[[127 133 129 117 124 119 133 126 124 126 129 118 115 134 128 117]
 [135 122 109 139 128 146 134 111 141 128 133 128 132 127 123 123]
 [125 129 137 127 122 123  98 128 131 131 131 128 124 117 121 137]
 [128 131 150 135 122 114 132 123 118 126 115 134 143 149 128 118]
 [133 129 112 133 135 127 148 124 119 125 116 127 124 115 132 132]
 [127 127 134 120 130 128 120 128 125 129 138 139 137 140 127 119]
 [130 137 116 128 117 127 113 128 135 130 116 126 136 120 128 120]] result: 120

[[105 113 136 134 150 150 145 104 104 121 123 145 114 140 131 113]
 [137 153 148 141 110 109 105 134 131 150 148 133 137 128 107 109]
 [117 137 155 154 127 120 115 110 117 152 151 142 122 141 107 103]
 [122 144 146 117 119 152 115 111 117 105 103 152 154 106 150 148]
 [133 143 142 103 115 141 125 125 129 106 108 128 148 107 150 149]
 [107 109 127 146 151 143 143 111 111 123 132 148 117 147 122 108]
 [147 150 141 119 105 110 102 142 148 137 125 114 136 109 128 145]
 [113 104 112 141 154 138 146 117 115 121 137 135 112 146 120 108]
 [140 103 104 102 146 124 149 151 141 125 135 107 116 142 135 141]
 [113 128 146 153 129 114 116 120 116 154 150 136 115 149 110 104]] result: 104

[[125 128 123 140 129 122 128 131 131]
 [136 124 136 123 120 132 127 122 126]
 [132 125 127 131 123 125 125 133 126]
 [129 129 123 121 127 125 125 132 125]
 [124 130 123 140 138 122 129 126 131]
 [136 128 145 128 136 153 129 135 125]
 [134 126 145 124 138 153 128 135 125]
 [136 124 132 119 120 125 129 122 126]
 [128 130 124 119 124 122 126 123 128]] result: 128

[[124 116 112 131 135 123 135 112 134 126 122 133]
 [123 127 129 128 121  98 129 134 152 117 140 146]
 [126 126 127 140 124 131 131 116 123 129 122 129]
 [127 138 137 133 144 126 129 116 126 119 132 120]
 [110 127 144 130 120 128 126 123 125 116 131 114]
 [128 131 134 130 138 129 133 140 138 120 141 133]
 [131 131 128 131 127 126 123 117 122 141 131 133]
 [119 138 126 131 130 122 129 133 139 126 139 131]] result: 131

[[111 122 145 121 101 100 105 105 134 129 115]
 [120 140 152 146 138 137 117 108 155 154 110]
 [142 156 149 151 103 103 106 114 156 119 149]
 [150 105  99 101 110 123 144 150 105 109 134]
 [156 125 112 127 137 144 157 155 131 121 141]
 [105 122 143 118 106 107 103 100 130 142 101]
 [102 124 151 133 140 135 106 102 149 157 104]
 [154 157 134 152 101 102 119 131 158 108 156]
 [103 101 121  98 155 152 130 129 101 151 108]
 [140 152 127 144 100  99 115 135 138 102 155]
 [106 141 133 142 130 118 109 130 117 112 143]
 [157 129 112 125 115 125 157 157 129 105 142]] result: 142

[[138 143 151 115 129 136 125 149 105 146 124 130]
 [115 119 121 143 141 117 118 124 137 124 123 141]
 [118 124 125 142 143 120 120 127 132 126 121 142]
 [142 138 132 118 117 142 138 129 126 127 128 118]
 [144 141 130 120 118 145 143 125 129 122 127 116]
 [131 138 151 120 136 129 119 150 105 148 122 136]
 [125 118 106 133 117 127 137 107 149 110 136 118]] result: 118

[[135 142 133 131 136 132 129 128 129 132 131]
 [145 137 135 132 139 132 129 129 128 131 132]
 [140 138 143 131 134 130 131 128 129 137 131]
 [148 138 135 133 136 131 129 130 128 131 131]
 [139 134 131 130 136 130 130 129 127 132 130]
 [141 134 139 130 131 128 130 128 128 135 130]
 [154 130 133 134 131 128 130 128 127 135 129]
 [133 136 132 129 137 131 129 128 127 135 131]
 [138 143 139 132 133 131 130 129 130 137 130]] result: 130

[[117 132 114 135 125 134 119]
 [130 135 111 118 110 146 140]
 [119 106 117 122  99 126 154]
 [109 127 123 132 106 137 117]
 [110 121 121 143 106 134 126]] result: 126
---
Q:
array([[133, 128, 128, 152, 130],
       [130, 129, 128, 152, 127],
       [144, 128, 127, 130, 109]])
A: 130

Q:
array([[133, 127, 132, 130, 131, 132, 132],
       [121, 110, 117, 134, 107, 152, 109],
       [104, 100, 125, 136, 133, 113, 144]])
A: 132

Q:
array([[145, 135, 110, 104, 144, 128],
       [131, 107, 137, 105, 148, 114],
       [111, 144, 146, 145, 115, 113]])
A: 128

Q:
array([[134, 142, 113, 105, 123, 140],
       [141, 149, 108, 113, 122, 144],
       [141, 145, 112, 118, 138, 139]])
A: 140

Q:
array([[157, 138, 139, 153, 127, 140, 128],
       [128, 127, 128, 128, 129, 140, 150],
       [157, 140, 126, 152, 130, 138, 148]])
A: 128

Q:
array([[123, 120, 133, 120, 125, 148, 113],
       [136, 116, 135, 119, 133, 154, 121],
       [123, 120, 133, 119, 125, 148, 113]])
A: 113
---
[139 156 133 141 133] -> 133, 156

[130 119 105 141 134] -> 105, 141

[145 134 133 125 151 120 110] -> 125, 151

[132 116 134 105 111] -> 134, 134

[[128 133 130 127 134]
 [128 129 129 127 129]
 [110 138 131 102 147]] -> 129, 147

[114 102 137 106 132] -> 137, 137
---
[[136 134 137 138 124 133 138]
 [145 123 114 147 123 130 134]
 [154 134 115 134 116 131 106]] ⇒ 133

[127 126 155 122] ⇒ 155

[127 136 114 155 108 106 150] ⇒ 106

[152 137 139 142 157 144] ⇒ 157

[107 133 145 130  98] ⇒ 130

[[151 141 140 132]
 [119 136 100 152]] ⇒ 140

[113 112 111 152] ⇒ 111

[109 120 114 112 106 110 130] ⇒ 110
---
[[107  99 136  99 124]
 [115 112 133 112 127]
 [111 105 134 105 126]] --> 136

[[121 129 135 115 120 124]
 [119 126 144 106 107 125]
 [119 126 143 104 107 125]] --> 115

[[125 141 127 139 105 136]
 [125 143 127 140 103 136]
 [125 140 128 137 110 136]] --> 139

[[123 127 133 124 138 130 109]
 [129 142 129 151 125 121 113]
 [132 133 126 131 114 135 132]] --> 138

[[124 114 150 133 140]
 [129 138 127 137 122]
 [132 134 141 139 115]] --> 150

[[111 121 134 113 131]
 [120 127 122 124 130]
 [150 142 136 155 123]] --> 134

[[117 115 122 112]
 [110 117 105 137]
 [116 115 120 115]] --> 115
---
[117 142 124 101 148 128] yields 128, 117

[102 133 124 127 122] yields 122, 102

[[156 149 126 129 119 128 119]
 [110 111 127 128 124 132 114]] yields 119, 110

[[127 122 133 105]
 [129 121 131 112]
 [129 117 128 113]] yields 105, 129

[[131 136 107 124 129 120]
 [129 131 136 124 105 122]] yields 120, 129

[128 136 111 155] yields 155, 128

[[127 121 119 150  99]
 [118 101 140 122 153]
 [118 106 109 132 133]] yields 99, 118
---
[113 145 119 138 156] 113
[128 151 154 132 126] 128
[125 129 124 153 123] 125
[126 138 105 103 106] 126
[107 110 113 139 151] 107
[134 153 137 122 123] 134
[106 100 109 155 114] 106
[113 101 140 103 133] 113
[134 129 129 104 110] 134
[105 133 107 153 135] 105
---
[[125 121 131 122 133 127 125 116 124 126 124 128 128 128 103]
 [128 127 135 131 123 131 125 116 140 129 131 129 122 130 131]
 [128 122 124 129 114 126 132 124 139 125 127 124 129 128 115]
 [133 125 132 124 139 129 133 128 132 135 130 129 126 133 110]
 [138 125 128 129 124 128 124 130 132 126 128 126 124 129 122]
 [131 129 132 132 122 129 131 118 127 128 129 129 127 126 132]]	128

[[130 126 128 118 131 133 125 131 124 128 132 131]
 [124 107 124 123 126 134 124 128 129 124 128 130]
 [133 132 142 133 125 130 124 148 127 133 131 130]
 [143 153 115 139 120 148 131 136 123 126 115 155]
 [123 126 128 124 124 129 127 125 129 130 132 124]
 [128 125 133 121 133 129 132 113 120 131 127 120]
 [133 132 124 121 122 132 126 134 127 134 122 143]
 [128 130 122 132 128 128 118 129 133 126 127 127]
 [129 128 121 124 131 120 121 131 132 131 119 127]
 [132 131 133 132 134 127 123 123 133 125 123 135]]	132

[[128 129 116 119 119 142 113 127 117]
 [120 126 126 155 127 122 127 134 117]
 [123 128 127 153 136 126 130 128 121]
 [124 125 125 118 120 138 117 129 113]
 [115 120 127 127 136 140 113 119 123]
 [122 126 126 154 127 125 119 134 113]
 [126 133 121 150 118 129 130 125 121]
 [125 122 123 121 125 137 113 127 112]
 [122 129 126 156 135 128 129 127 122]]	127

[[130 120 121 127 155 124 134]
 [127 128 132 130 132 123 129]
 [130 130 127 125 121 126 126]
 [131 130 129 126 113 124 125]
 [135 133 133 129 137 120 130]]	124

[[123 131 155 130 132 114 120 126]
 [129 136 126 115 132 139 118 134]
 [127 142 129 120 119 114 122 121]
 [131 118 120 125 132 141 122 140]
 [126 143 133 126 143 154 144 119]
 [124 136 139 136 126 117 140 113]
 [129 115 123 137 137 144 140 132]
 [125 119 136 148 125 112 144 116]
 [134 123 101 125 121 136 131 133]
 [127 132 141 118 136 135 115 136]
 [123 132 156 125 144 135 121 131]]	120

[[120 128 127 129 137 132 127 129 129 136 142 151]
 [133 131 133 144 119 148 140 132 124 126 132 124]
 [124 127 123 103 124 144 126 136 128 129 128 131]
 [115 136 121 108 124 147 129 130 134 128 130 122]
 [114 144 131 135 131 130 127 128 123 140 143 140]
 [122 143 122 120 115 151 123 128 138 134 130 123]
 [118 116 120 130 124 130 146 115 127 129 138 113]
 [133 132 132 135 136 139 145 123 135 117 136 135]
 [125 126 136 124 127 129 146 110 130 120 142 125]
 [127 128 133 113 124 147 117 128 128 136 125 126]
 [136 134 138 129 129 134 125 121 137 131 116 121]]	142

[[120 133 124 117 148 148 139 121]
 [126 124 128 111 134 118 138 133]
 [130 118 124 108 144 138 144 122]
 [124 126 119 118 147 151 146 108]
 [129 133 120 125 139 149 142 136]
 [127 122 135 132 124 147 111 132]
 [134 119 128 122 132 110 140 144]
 [106 150 140 121 145 131 129 136]
 [128 118 126 127 128 147 109 136]
 [128 132 129 118 130 132 130 127]
 [122 128 140 118 137 133 138 135]
 [114 129 133 118 131 128 131 132]]	139
